These are the activations of a small neural network, seen along a few directions. Each row is one input.
In each table, some parts of the input vary, and every possible input appears once, in random order.
Descriptions start from the smaller parts, as in this example, which fits no table here: one of 3 separate values, together with either a single point or one of 9 places around a ring or (one of 6 places along a line, together with one of 8 places around a ring).
Shared parts are said once, and a part with two or three values counts as separate values.

Other details of the inputs vary at random and push rows far along two fixed directions, the same in every table; ignore that.

A family of inputs:
x1: [  0 -41  34 -29  29 -27 -29  21  29  -5  44  -7]
x2: [ -2  -3 -33 -13  -3  -9   9   6  45  18 -18  10]
x3: [ 12 -28  52  -3  38 -22  -4  23  45   0  30  -4]
x4: [  5  -9 -29   4   8  33  -2   4  34  -7 -21  14]
x5: [  4 -24  36 -13  39 -28  21  10  41  -4  43 -26]
x6: [ 10  29 -14   0 -43  11   7  -3 -45 -14 -17  28]
x7: [ -5   6 -40   8  29  11  12   3  36  -3  -1  16]
x8: [ 15   7  67  -9 -22 -10 -13  -2 -34  16  27 -25]
x9: [ -4  -9 -41  -7   5 -12  18  -3  37  17 -10   3]
x10: [  7 -13 -27  13   7  19  -1   6  31   0 -22  22]
x11: [ -2  24  44  21  10  -6   4   7 -50  -8  -7 -13]
x12: [ -8  26 -11 -11 -47   8   0  -8 -45  -6 -20  30]
x13: [ 12 -19 -28 -13  -5  14  -1   9  27  38   2  32]
x14: [ -5  30 -17  -4 -60   1  -2 -11 -39  -4 -17  13]
x15: [ -7  17 -19  27 -15  18   9 -18 -41  -9 -34  -4]
x16: [  0 -43  20 -17  24 -38 -22   9  26  -3  56 -30]
x17: [ 11  34  -7  -1 -14   9  15  -1 -37  -4 -46  14]
x18: [ -5 -32  40   0  29 -36  -3   5  43  10  38 -24]
x19: [-10   1  76  -1   3  -3 -17  -5 -27 -14   0 -16]
x20: [ -8  16  50   9 -21  -2 -17 -12 -35 -11 -15 -24]
x21: [  4  40 -11   4  -9  17   2 -17 -33 -15 -39  16]
x22: [  0 -15 -50  -2 -13  -2  21   2  26  -1  24  19]
x23: [-12 -13 -41   6   0  18  -2 -12  32   3 -12  -6]
x24: [  0 -17 -50 -11 -12  -9 -23  10  18   9  -5   8]
x25: [ -7 -23  46 -11  15  -2 -18   4  48 -10  29 -31]
x26: [ 12 -21 -43   0 -10   3   7  -4  24  40  13   9]
x27: [  4  -4  39  -4   7 -23 -13   0 -53 -22  32 -35]
x28: [-13 -12 -27  -6   4  30  -9   0  35   1 -23  16]
x29: [ 21 -24  38  -1  29  -4   6  23  20  18  59 -10]
x30: [-10 -17 -38  15  -1   4   0 -11  29  10 -14   2]
x31: [ -8 -15 -24  -2  10  -2  -2  11  36  20 -22  30]
x32: [ -1 -16  19  10  24 -19  10   5  16   2  18 -14]
x33: [-12   4 -30 -13  11   8  -2  -8  34   4 -18  27]
x34: [ -4  11  70   1  -7 -26 -14  -1 -25  -1   2 -26]
x35: [  4 -14 -55   5  16   2  -7  22   5   0   4  14]
x36: [ -8  23 -26   2 -51  -3   8 -20 -46  -4  -9   7]
x37: [-12  31  35   0  -6 -12  -3 -31 -41 -15  -1 -27]
x38: [ -7 -16 -43  10  14  25   9  -5  36  -5  -4  -4]
x39: [ 17 -21 -45   4   0  11  18   2  20  31  17  12]
x40: [  0  38 -17  11  -4  10  23   3 -43  -3 -37   6]
x41: [ -4 -13 -35  23  21  19   7  13  33   2  -8  14]
x42: [ -7  31  -5 -11 -18   6   9  -6 -37   4 -49  17]
x43: [  1  27  35   5 -19  -3   9   5 -56 -23  24  -4]
x44: [ 13  15 -24   0 -18   6 -17   4 -55 -12 -29  13]
x45: [ 32 -22  27  -9  12   1  -1  17  22  19  36   6]
x46: [ -5  21  53   0  16 -12   6 -21 -31 -25  21 -33]
x47: [ -8  27  64 -11  -3 -17 -14 -18 -20 -17  10 -29]
x48: [ -7  28 -17  22  -4  39   3  -4 -38 -16 -34  -4]
Each input here is: one of 6 places around a ring, together with either one of 3 separate values or one of 5 places around a ring.
The inputs of x45 and x39 match in every part but the place on the ring of 6. If x6 is changed in the same way as x45 into x39, which row does it become? -> x22
The inputs of x11 and x32 match in every part but the place on the ring of 6. If x48 is changed in the same way as x11 into x32, which row does it become? -> x38
Change only the choice among 3 separate values in x8. List by row number the other rows that result. -> x14, x24
Which other rows agree with x30 in the place on the ring of 6? List them by row number. -> x9, x16, x18, x23, x26, x36, x37
Change only the place on the ring of 5 in x10. List by row number the other rows that result. -> x3, x4, x17, x21
